These are the activations of a small network on made-up records, seen along a few directions, one row for each record.
Records have a field called Vuni. Each example row is followed by its value.
Records without Vuni are marked missing.
Other fields move the rows too, some of them a lot.
Random noise pushes rows far along 10 fixed directions. That doesn't count. These rows show it; they differ only by the noise:
[ 183    2 -119 -685  -12   20   29  621  -80 -103  -37  191  349   80
   54 -119  273 -790  -88 -301  234 -290  168  131  325 -134  123 -216
  171  287]
[ 199   17  152  591  542   -9  274  149 -115  -89  186 -402 -340   33
  260  149    1  448 -127  682 -534  -54 -503 -372  -78   58  406  189
  -69   12]
[-291 -114 -172 -253 -420  108  -50  168  -22  636 -137  163  -35 -229
   46 -255 -614 -153 -115 -366    5  143  -26  228  259    8 -204   57
 -197 -274]
[ 134  -45  139  158  220   10   -5   64 -419  290 -504 -107 -107 -104
  -85  342 -193   41  -84  101 -355  333 -291   97  324  -24  425  546
  -93   17]
[-343  122   23 -167 -250  153 -710 -497  326  348  369  -96 -346  731
  288 -354  363  250  207  433   81  109 -265  327   66   81  284 -133
 -564  115]
[ 111 -228  120  -77   47  222  141  230 -121  -36 -150   57  206 -103
  175  -77   24 -283 -184  -57 -170  -94 -118   33  -33   65  375   -2
  106  234]
[-313  -15  -55  -97  437 -129  294  188  144 -301  437 -289 -395 -119
  172 -132  273   79  -85  178 -101   15 -103  -17   33  -66 -339 -295
   19  -73]
[-638  444  -75  -82  249  313  -15 -681  207  479  -32  -38 -522  595
   -9 -175  293  339   80   85  243  591 -272   50  208 -300  -80   -7
 -115 -266]
[ 470 -238   29   51 -233  332  -50  286 -210  352  -51  172  -40  683
  751  -19  262 -291 -105  -29  205 -246  172 -351  -68 -261  -14  269
 -241   75]
[-254 -168   79 -113  -98  312   80   57   82  161  -47   27  244 -328
   60 -386 -330 -101 -207    2 -328  -22 -395  261  -54  292  575 -220
   60  199]
[-310 -109  -17 -603 -238  302  -43   37  177   40  -77  278  363 -103
  -42 -423   57 -534 -113 -418  163  -36   23  382   54   79  221 -387
  158  234]
[ 279 -204  148  119 -145  -22 -276  141  217 -211  576  -63 -139  316
  508 -246  296  -49  -56  195   -4 -546   62 -120 -319  113   -3 -223
 -301  170]

[ 445  330 -248 -212  134 -160  131  537   -7 -173   50  170  256  371
 -235  193  138 -298  200  181  257 -265  212 -458  315 -356   -4   70
  146   -1]	missing
[-196  -61  112    5 -213  246   83 -211   89   19 -271  469  450 -414
 -378 -129 -459  -86 -145 -390  -99   68  -49  159  -56  157  449    9
  259  168]	g8
[-310  206 -506   25  -22  -92   56  263  113  210  357  -64 -426  599
   68  179    8  380  331  674  126  179  -22 -507  452 -431 -368  234
 -279 -330]	g4
[-432 -419  129 -610 -194 -411 -357  -18   98 -601  170   30   -1 -653
 -343 -104  157 -445  -12 -726   62  -11  438  812   25  115 -502 -268
 -105  206]	g4
[ 212   58 -199 -470    3  -20   96  618  164 -240  208  -27  522  -30
   88 -199  169 -470 -115  275   17 -465 -159 -120   66  259  405 -438
  320  312]	g3
[-354 -273 -538 -313 -154  270  453 -177  597 -550  -50  286  612   99
 -518  215  410  -31  381  571  297  475  218 -694 -200   49  -27 -346
  773 -150]	g6
[-244  220 -153 -158  534 -249  160   96  -17 -107  469 -346 -567  152
  376 -100  476  153  -25  138   78   51  -29   24  123 -279 -548 -203
 -110 -102]	g7
[-134  425  -95   32  397 -196  455  124  172  219  303 -412 -304 -376
   43 -303 -296  114 -374 -206   33 -128 -348  -46  -60  221 -415 -443
  218 -377]	g3
[ 567  197  496   99  201 -103 -272 -301 -297  -63 -518   -6  165 -148
 -267  193  152 -274 -121 -455  -10 -137   39  327  -62  189  441  146
   77  202]	missing
[-185  318 -102   90  121   68  -85 -274  281  -23  227    0 -181  240
 -163  -92  128  218  277  209   51   -2  -17 -119   89 -169   62 -193
   -3 -170]	g1
[-120  114   40 -110  -40 -243 -307 -174   17 -152   17  136  -56 -122
 -244   89   96  -24   65 -216  115   23  185  240  105  -14 -173   39
  -54   40]	g7
[ 368 -406  238  350  108  398  564  474 -401  -79 -295   22  361 -482
  348 -127 -403 -170 -285 -106 -469 -334  -93 -188 -177   36  432   95
  250  280]	g1
[ -85 -496 -208  484 -383  365  270 -133   60  149 -299  245  309 -135
  -58  242 -469  494  242  616 -324  365   18 -611 -176  111  233  347
  187 -267]	g8
[ 211   26 -158  119 -233   50  -11  289   18   19  121  161   94  247
  -18   58 -187  -45  118   83   65 -261  116 -326   97 -218  -32  181
 -111    0]	g4
[ -84   87 -259 -422   93  -15  221  448  -95  -46 -117   52  455  -82
 -312   85 -129 -182  123  306 -140  152 -197  102  424   24  491  -46
  243  255]	g7
[ 513  243   22  691  563 -304  597  532    4 -365  452 -278 -233 -125
   13  217 -175  273 -272  279 -278 -540 -204 -865 -248 -116  -68   34
  183 -221]	g2
[-711  -11 -419 -154  226  369  282  -45  260  101  450 -332 -444  491
  531 -338  421  430  436  793   20  365 -168 -134  251 -341 -321 -337
 -154 -146]	g1
[-172  114  -84 -279  262 -179  180  165   27 -475  218  -26  147 -108
 -271   -9  239 -143   -8  -20    5  -47   55    2   36 -109   23 -272
  276  198]	g5
[ -97 -500 -227 -188   36  -87  290  621 -304 -473   12   54  147 -196
  117  318   97 -207   96  188 -197  134  224  -55  197 -242 -182  269
   40  282]	g5
[-234   62 -125   97 -154    5 -150 -102 -139  603 -325  -94 -148  -60
  -99  104 -517  281   37  141 -217  455 -364  185  252   12  184  374
 -274 -223]	missing
[ 402 -555  -76 -150   61   33  614  381  -85 -682 -271  254  562 -269
 -113  419  375 -451 -166  -77  100   32  466 -603 -305   51 -145   25
  695  117]	g6
[ 238   56 -109   76   44 -142  -69  145   84 -192   64   -4  -54  404
 -233  380  277   80  279  453  127   13  148 -354  176 -101   -4  190
    5  -72]	g2
[ 174 -539 -279 -414 -424 -136   71  585   39 -148   92  142  409 -222
  136   28 -123 -440 -107  -29   81 -147  246 -113  -27  193 -210  -64
  114  100]	g6
[-683 -455 -289 -367   26  136  245 -155  385 -502  220 -153  143 -202
  -64  -69  423  145  320  510  -57  480   19  134 -106  187 -120 -495
  331   57]	g8
[-258 -512 -323 -525  127  316  829  474  -94  -89 -275   79  239 -158
  336   43  281 -423 -184 -105  147  459  187 -262   12 -131 -397  -89
  482  -65]	g3
[-281  143 -175  168 -147 -251 -247 -178   65   33  223   88 -307  265
 -217  221 -100  398  171  251   48  166  107 -192  119 -199 -238  290
 -229 -198]	g5
[  12 -525  106    7 -394   35 -213   31  211 -197  141  -32  203 -403
   39 -150 -134  -66  118   90 -198 -187  101  265 -231  477   58 -240
  -89   76]	g2

Here are new rows. What is Vuni for each?
[ 395 -209   41  339 -145  -64 -147 -257  215 -552  214   83   22  433
   47  331  573  181  337  321  280 -158  477 -495 -349  -68 -337   18
   66    0]	g8
[ 100 -118  338 -153  377  -33 -127  -61 -513   51 -265 -263 -393  263
  479  194  596  -94 -306 -159  -34  295  -91  404  138 -104  -98  457
 -279  350]	g3
[ 146 -319  244  121 -487  160 -308 -812    7  293 -393  338 -141  369
   99  230  236  -24 -101 -705  527  380  506   52 -389   19 -548  410
 -148 -186]	g6
[-182   28   31 -366  153 -121   71  182 -101  -42  -73  -10  -28 -305
  -58 -106    4 -248 -146 -251   -3   60   26  347  197   37 -104 -117
   46   61]	missing
[   4  499   79 -224  344 -294  -90 -221  236 -516  163   39  190   33
 -695   54  355  -41   34    7  133 -103   -9   56   67   85  364 -321
  364  231]	g8
[ 115 -149  161   41  357   -4  410  325 -306 -145 -305 -107  133 -702
  -22   32 -260 -195 -184 -248 -307   -2 -113  206   81   73   42   52
  199   94]	missing
[ -54 -271    0  226  108  106  466  188 -210   30  -70   10 -169 -103
  352  104  -80   37 -314 -157  -96  136   -5 -295 -274 -188 -289  228
   13 -114]	missing
[-194  -47   17 -520 -142 -376 -421  116  212  -99  535 -161 -258  -42
  250 -323  258 -181 -164 -152  144 -221   91  498   41  269 -421 -342
 -336  108]	g3
[-489   34 -284 -546 -262  -95 -189   66  119  191  145   61   77 -171
 -172 -284 -232 -181  103 -270  104  163   -5  482  275  -37 -135 -260
  -95   -3]	g5
